These are the activations of a small neural network, seen along a few directions. Each row is one input.
In each table, some parts of the input vary, and every possible input appears once, in random order.
A made-up example of a description, with smaller parts first: line(6) and (point or ring(11) or (values(2) and ring(8))).
Shared parts are said once, and a part with two or three values counts as separate values.

A family of inputs:
R1: [ -6  -2   2   2  -4  17  -5   7  -8 -30  -9 -12 -12  -2 -15  14]
R2: [ -4  19   7  35  10  -6  18 -45   6  23   0  -9  23 -12  20  17]
R3: [  3  -9 -11 -18   1   9  -7   9  16   7  13  18 -16  21  -2  -7]
R4: [ -3 -11   1 -24  -4  16 -17   6   9  11   1  19 -10  18  -3  -1]
R5: [ 10  -6 -11 -13   6   2 -12   5   7 -10  15   5   1  18 -10  -4]
R6: [  0   5  -8   0   0  21  -9   0  -9 -23 -16  -4  -2   8 -21   9]
R7: [  2  -3   1 -11  -3 -14 -12  25   0  -8   4   3   2   5   3  -5]
R8: [  7  -1  12  33  11 -11  27 -26 -11  23 -10 -15  21 -38  24 -15]
R9: [ -4  11  -9   5  -4  -2  -2  18 -14 -24 -10  -5  -9  -7 -12   1]
R10: [ -5   8  16  13  17 -11  14 -36   6  53   9   3   1   4  30  20]
R11: [-10  -7  14 -28  -9  -4  -7  14   9   5   3  16 -19   6  -2  -8]
R12: [  5  -8   0 -18   1  10 -22   2   0  -5   4   6   7  16 -11   2]
R13: [  0  29   6  34  19   0  20 -41  -6  19 -12 -24  13 -10  12  28]
R14: [ -6  -7   2 -16  -9  -7  -7  27   9   8   2  16 -14   7  11  -8]
R15: [-14  -7   2  -1 -17  10  -5   5   3 -22   1   5   5   0  -4  -1]
R16: [ -6 -10   9 -19  -5   5 -17   9  -1  -8   9   2   3   9  -3   4]
R17: [ -7   1  -7   7 -15  -8   0  20   5 -20  -4   6   3  -5   0 -11]
R18: [  4  13  15  17  20 -14   6 -40   1  36  10 -10  19   0  21  22]
R19: [ -3  -4  -8   1 -11  16 -11  -3   4 -18  -4  10   9   7 -13  -3]
R20: [  6 -11  23  12  20 -14  24 -19 -10  52  -1  -3  -1 -22  33 -12]
R21: [  0  -3  10 -20  -6 -10  -6  17   2  -6  10   2   2   4 -13   2]
R22: [-13 -14  11 -25 -10  11 -12  13   8   8   7  14 -14  11   6   1]
R23: [ 10  -4 -11 -11  -1  -6 -12  14   1  -5  13   0  -3  10  -6 -11]
R24: [ 11   9  10  32  22  -6  29 -22 -24  19 -22 -29  10 -36  15  -4]
R25: [  5   8 -19   7   0   4   0  12  -8 -22  -7 -11 -12   1 -15  -5]
R26: [  3  -7 -10 -15  -6   0  -6  17   9  12  12  12 -19  12   3 -13]
R27: [  5   2 -20  10 -16   0   0  14   6 -13   5   1   2   2  -7 -14]
R28: [ 15  -6  21  16  23 -19  17 -22 -16  36  -1 -16  16 -27  25 -10]
R29: [  2  -2 -25  -1  -9   4  -1  -4  11 -25  -1   9   3   4  -9  -5]
R30: [ -8   0   2  -1 -17  -5   6  12   6 -19   2   5   4  -5 -15  -3]
R31: [ -5   9   2  -1  -6   1   7  15  -7 -24 -10  -8  -7  -5 -23   8]
R32: [  6   6 -26  -2   2  10   1  -2  -3 -29 -14  -4  -6   5 -17   7]
Changing only one part turns R27 into R25. The same change can be made to R15. Which row results?
> R1
Describe the family of inputs behind these rows.
> line(4) and (values(2) or ring(6))
Which other rows does R8 become when the values(2) part takes its other values? List them by row number.
> R2
Start at R6 and move only the line(4) part, one step at a time. The first step leads to R19. Which rows follow, in order?
> R12, R4
Which other rows does R5 become when the ring(6) part takes its other values? List them by row number.
> R7, R12, R16, R21, R23

A family of inputs:
R33: [  5  15  16  45  16 -19  33 -46  -5  26  -6 -19  31 -32  27   5]
R34: [ -3  -2   1  -2   0  10  -4  -6   1 -13   1  -3   2   6 -13  17]
R35: [ -3   4   4   3  -1   7   7   4  -5 -16 -11   0 -15  -2 -15   8]
R36: [  2  -1  -5  -8   8 -11  -5  11 -11 -15  -1  -7   1  -3   0   1]
R37: [  1 -15  16  -9  -6   6  -3   8  -4  -3  -8   4   0  -6   3  -6]
R38: [  6 -15  -5  -1 -11   1  -1  13   3  -1  -3   7   0  -4   7 -21]
R39: [  1  -3 -21   4  -1  10   0  -5   4 -11   3   2   7  14 -10  -2]
R40: [  7  -4 -17  -7   4  -6  -2  10  -2  -9  -5  -1   1  -4  -4  -9]
R41: [  0  12  -6   1 -12   6  -4   8  -8 -12  -3 -12  -2  -3  -6   3]
R42: [ 13   8  18  22  25  -6  18 -32 -17  56  -7 -15   4 -10  31   5]
R43: [ -1 -16   2  -9   3  -1  -5  19  -1   2  10  -4   2  -6  -2   1]
R44: [  5 -10  15 -18   0  -2   0  -1   7   0   7   0  -5   8  -1   6]
R45: [ -2  -1  -6  -8   0  -5  -4   2  13   8  11  13  -8   1   2 -18]
R46: [-6  4  6 -8  0  6 -4 -5  7  2 -2 16 -1 11 -1 17]
R47: [ -4   7  -2   9 -10   6  -7   1   0  -8   8  -5   6   9  -7   5]
R48: [ -2   7 -22   2  -8   6   3   8   2 -11  -6  -1  -9  -5  -5  -3]
R49: [ -9   2   7 -10   0  -4  -9   3   7   7  13   6  -7   2   3  -9]
R50: [ -2   2 -12   3  -8   2  -4  -4  13   4   5  14  -4  13   3  -6]
R51: [-10   2  -1   1  -3   1  -8   2   8   2   7   8  -4  14   4   7]
R52: [  2   3  11  -8   4  -7  -2   8 -10  -6 -14  -3   0  -5 -16  -2]
Describe the family of inputs behind these rows.
> values(2) or (values(3) and ring(6))
